A small network was shown many inputs. Here are its activations along a few directions, one row for each input.
In each table, some parts of the input vary, and every possible input appears once, in random order.
A made-up example of a description, with smaller parts first: one of 6 places along a line, together with either a single point or one of 9 places along a line or (one of 3 separate values, together with one of 8 places around a ring).
Shared parts are said once, and a part with two or three values counts as separate values.

Other details of the inputs shift rows strongly along two fixed directions, in all tables alike. That doesn't count.

Rows:
R1: [1 8 -49 1 -17 -17 9 -12 -30 1 -3]
R2: [1 -11 -28 -15 -19 -11 19 5 -5 -12 -14]
R3: [0 -14 -42 -23 -31 -29 15 15 4 -16 0]
R4: [-10 17 3 12 -23 -17 -35 -8 -9 5 34]
R5: [-2 5 -28 15 -16 -21 -11 -13 -3 -21 16]
R6: [17 -7 -10 -16 41 -13 21 -22 -55 37 -33]
R7: [6 -9 -41 -7 -10 -9 14 16 -9 -24 -17]
R8: [-10 8 -19 9 -25 5 11 9 12 -20 11]
R9: [19 -7 4 -9 52 22 38 -17 -20 26 -45]
R10: [-11 -1 77 -3 10 2 -40 -1 10 20 22]
R11: [3 5 -38 4 -9 14 19 -4 5 -16 -9]
R12: [-14 10 27 13 1 11 -19 10 11 -5 20]
R13: [-3 13 80 26 25 26 -37 -9 18 28 14]
R14: [23 -29 16 -42 47 -10 34 -6 -27 34 -42]
R15: [-10 13 29 22 -6 -15 -47 -14 9 -5 41]
R16: [-1 12 -26 17 -26 8 1 1 18 -15 5]
R17: [-16 3 79 0 18 3 -37 -1 11 27 24]
R18: [-8 19 -32 13 -30 -9 -7 -13 -15 -3 18]
R19: [13 -12 -43 -6 -3 -10 11 6 -5 -5 -24]
R20: [17 -12 -43 -11 -8 -13 10 6 -1 -4 -18]
R21: [0 9 -29 16 -25 4 -3 3 17 -15 3]
R22: [0 3 -19 -1 -25 -9 -9 18 10 -25 11]
R23: [-9 19 -4 27 -23 -5 -22 -17 10 -18 33]
R24: [-2 2 22 17 -14 0 -36 6 19 -1 16]
R25: [-8 12 20 19 -4 16 -29 -2 17 0 15]
R26: [-9 18 78 19 30 31 -27 -2 9 15 13]
R27: [-5 12 20 20 -6 11 -30 0 19 3 14]
R28: [10 -7 -22 3 -27 -14 -13 11 14 -12 4]
R29: [18 -26 21 -27 73 11 56 -12 -33 39 -51]
R30: [-4 1 -29 6 -26 -3 -16 8 12 -19 8]
R31: [6 -16 -28 -29 -23 -19 11 8 -1 -12 -6]
R32: [-1 -13 -45 -15 -16 -17 20 16 -7 -19 -5]
R33: [-18 3 83 7 27 15 -32 -1 12 24 27]
R34: [-1 -6 -28 -5 -6 1 34 3 0 -9 -9]
R35: [-11 11 59 11 16 21 -49 -3 14 12 25]
R36: [1 12 -31 5 -9 -4 13 -18 -26 7 -3]
R37: [-17 13 81 14 26 24 -27 -2 11 21 25]
R38: [-13 10 89 6 19 21 -27 -10 10 26 16]
R39: [-5 -8 -17 -15 -24 -17 0 13 13 -13 21]
R40: [2 -16 -30 -22 -20 -17 14 8 -6 -13 -12]
R41: [-6 -1 -19 -12 -25 -15 -3 16 10 -15 20]
R42: [4 -2 -43 1 -13 -2 19 15 -4 -27 -17]
R43: [0 4 -37 3 -14 5 27 8 2 -20 -7]
R44: [21 -25 -5 -30 61 -1 43 2 -38 22 -49]
R45: [17 -4 13 -9 52 21 40 -7 -24 18 -43]
R46: [17 -12 -46 3 -8 -8 20 4 -1 -9 -27]
R47: [-2 -2 -30 -7 -15 -5 30 2 2 -8 -10]
R48: [-15 8 28 7 -12 2 -11 2 16 4 19]
R49: [-8 16 14 21 -10 19 -23 -4 21 -4 17]
R50: [-7 13 27 20 -7 -16 -45 -14 11 -4 41]
R51: [22 -32 32 -34 72 1 45 -11 -41 44 -61]
R52: [3 7 -23 20 -27 6 2 3 18 -16 2]
R53: [-12 -1 -20 -1 -31 -15 1 12 12 -14 11]
R54: [-11 20 39 29 2 1 -40 -22 8 0 38]
R55: [-11 -9 -18 -7 -23 -15 -3 14 10 -17 18]
R56: [-5 9 15 3 -9 8 -34 4 18 -5 23]
R57: [-8 9 -22 11 -22 5 6 13 11 -23 10]
R58: [-9 1 -15 3 -35 -5 5 7 12 -19 9]
R59: [21 -20 48 -25 77 17 48 -19 -36 49 -55]
R60: [-3 -8 -50 -7 -19 -12 23 15 -4 -23 -6]
R61: [-6 10 50 10 4 12 -46 -1 18 13 26]
R62: [7 -10 -47 -18 -14 -16 18 17 -4 -19 -4]
R63: [18 -15 41 -25 62 17 43 -20 -30 41 -49]
R64: [24 -18 -7 -22 64 17 39 -13 -32 26 -57]
R65: [-5 11 -31 11 -22 13 -2 1 15 -22 8]
Description of these inputs: one of 5 places along a line, together with either one of 2 separate values or one of 11 places along a line.
Question: Changing only the place on the line of 5 turns R38 into R2. The same change can be made to R13. Which row results?
Answer: R46
Question: Change only the place on the line of 5 in R19. List by row number the other rows that result.
Answer: R16, R20, R21, R27
Question: Which other rows agree with R63 in the place on the line of 5? List them by row number.
Answer: R8, R9, R11, R16, R23, R34, R36, R43, R45, R47, R52, R59
Question: Change only the choice among 2 separate values in R4. List by row number the other rows that result.
Answer: R50
Question: Change only the choice among 2 separate values in R5. List by row number the other rows that result.
Answer: R1
Question: Change only the place on the line of 5 in R26. List by row number the other rows that result.
Answer: R7, R22, R42, R45

Rows:
R66: [-12 10 4 11 -24 2 -24 8 18 -16 27]
R67: [-8 10 3 11 -9 5 -12 0 5 -6 14]
R68: [11 -12 -22 -8 2 -7 10 6 -2 -4 -16]
R69: [-13 9 11 8 -22 3 -22 8 18 -12 26]
R70: [6 -8 -3 -5 3 -3 -2 6 3 0 -7]
R71: [-2 9 37 8 9 13 -17 -9 4 18 8]
R72: [4 -4 -21 -9 4 -1 20 3 -6 -3 -12]
R73: [2 -5 -7 -3 -2 -3 -2 5 4 -6 -3]
R74: [7 1 -4 4 7 3 3 -8 -4 7 -9]
R75: [4 -8 77 -16 61 6 -9 -16 -24 52 -8]
R76: [7 -4 -24 -1 6 -2 17 -1 -10 -5 -13]
R77: [-1 -5 -2 -7 -3 -1 11 4 1 -4 -2]
R78: [0 5 22 4 2 7 -2 -8 3 11 2]
R79: [10 -12 24 -18 41 -8 6 -10 -27 26 -16]
R80: [-4 0 -2 -2 0 1 15 0 -2 -2 -3]
R81: [-15 14 9 13 -22 5 -19 4 16 -11 27]
R82: [10 -6 -25 -2 3 -5 13 -6 -6 0 -17]
R83: [6 -3 -24 0 6 -2 16 -2 -10 -4 -13]
R84: [-9 5 23 3 -9 4 -22 6 16 -1 17]
R85: [-4 1 12 1 -3 2 -15 5 9 -2 8]
R86: [-15 17 13 18 -26 6 -25 3 16 -9 28]
R87: [7 -8 -22 -6 5 -4 15 2 -6 -7 -12]
R88: [-15 19 3 21 -32 4 -29 4 17 -17 31]
R89: [0 3 -13 5 -1 2 4 -1 -3 -6 -1]
R90: [2 7 19 7 8 9 -11 -9 0 12 1]
R91: [-8 9 5 8 -8 4 -13 4 10 -8 16]
R92: [0 5 20 7 4 7 -15 -8 4 11 4]
R93: [2 -3 -18 -5 -3 -3 24 0 -9 -3 -14]
R94: [0 2 -10 2 0 0 3 2 1 -8 1]
R95: [0 2 -12 5 -1 2 4 0 -2 -7 0]
R96: [1 -2 17 -2 3 2 -14 6 7 4 3]
R97: [-3 -1 -2 -5 1 0 14 2 0 -2 -2]
R98: [6 -9 -22 -13 3 -20 10 -2 -16 -2 -7]
R99: [11 -13 66 -21 72 4 1 -17 -33 52 -21]
R100: [10 -3 -26 1 1 -4 14 -6 -6 -1 -15]
R101: [7 -2 -25 1 4 -2 15 -2 -11 -4 -15]
R102: [-3 8 17 12 -5 4 -21 -6 10 3 12]
R103: [6 -14 -15 -15 -2 -7 19 9 -1 -1 -17]
R104: [-9 9 2 10 -10 5 -11 2 7 -8 15]
R105: [-10 9 6 8 -11 6 -9 1 6 -4 14]
R106: [2 4 -9 6 1 2 3 -2 -5 -2 -4]
R107: [0 -11 -41 -17 -24 -25 21 5 -8 -11 -3]
R108: [4 -11 -17 -14 -3 -7 19 7 -2 -4 -14]
R109: [7 -8 -18 -8 -6 -4 21 -4 -4 2 -16]
R110: [-1 4 19 4 -1 7 -12 -7 6 11 5]
R111: [9 -11 -22 -7 4 -6 12 3 -4 -5 -15]
R112: [-10 6 10 6 -10 3 -1 0 6 -4 11]
R113: [1 -2 -10 -1 -2 -1 3 4 1 -8 0]
R114: [-7 3 20 4 -15 2 -24 10 18 -3 18]
R115: [7 -5 -25 -3 5 -3 17 2 -6 -8 -11]
Question: What is each input in this table made of?
Answer: one of 5 places along a line, together with either a single point or one of 9 places along a line
Question: Changing only the place on the line of 5 turns R66 into R77. The same change can be made to R104. Which row results?
Answer: R80
Question: Change only the place on the line of 5 in R105. List by row number the other rows that result.
Answer: R67, R83, R89, R112
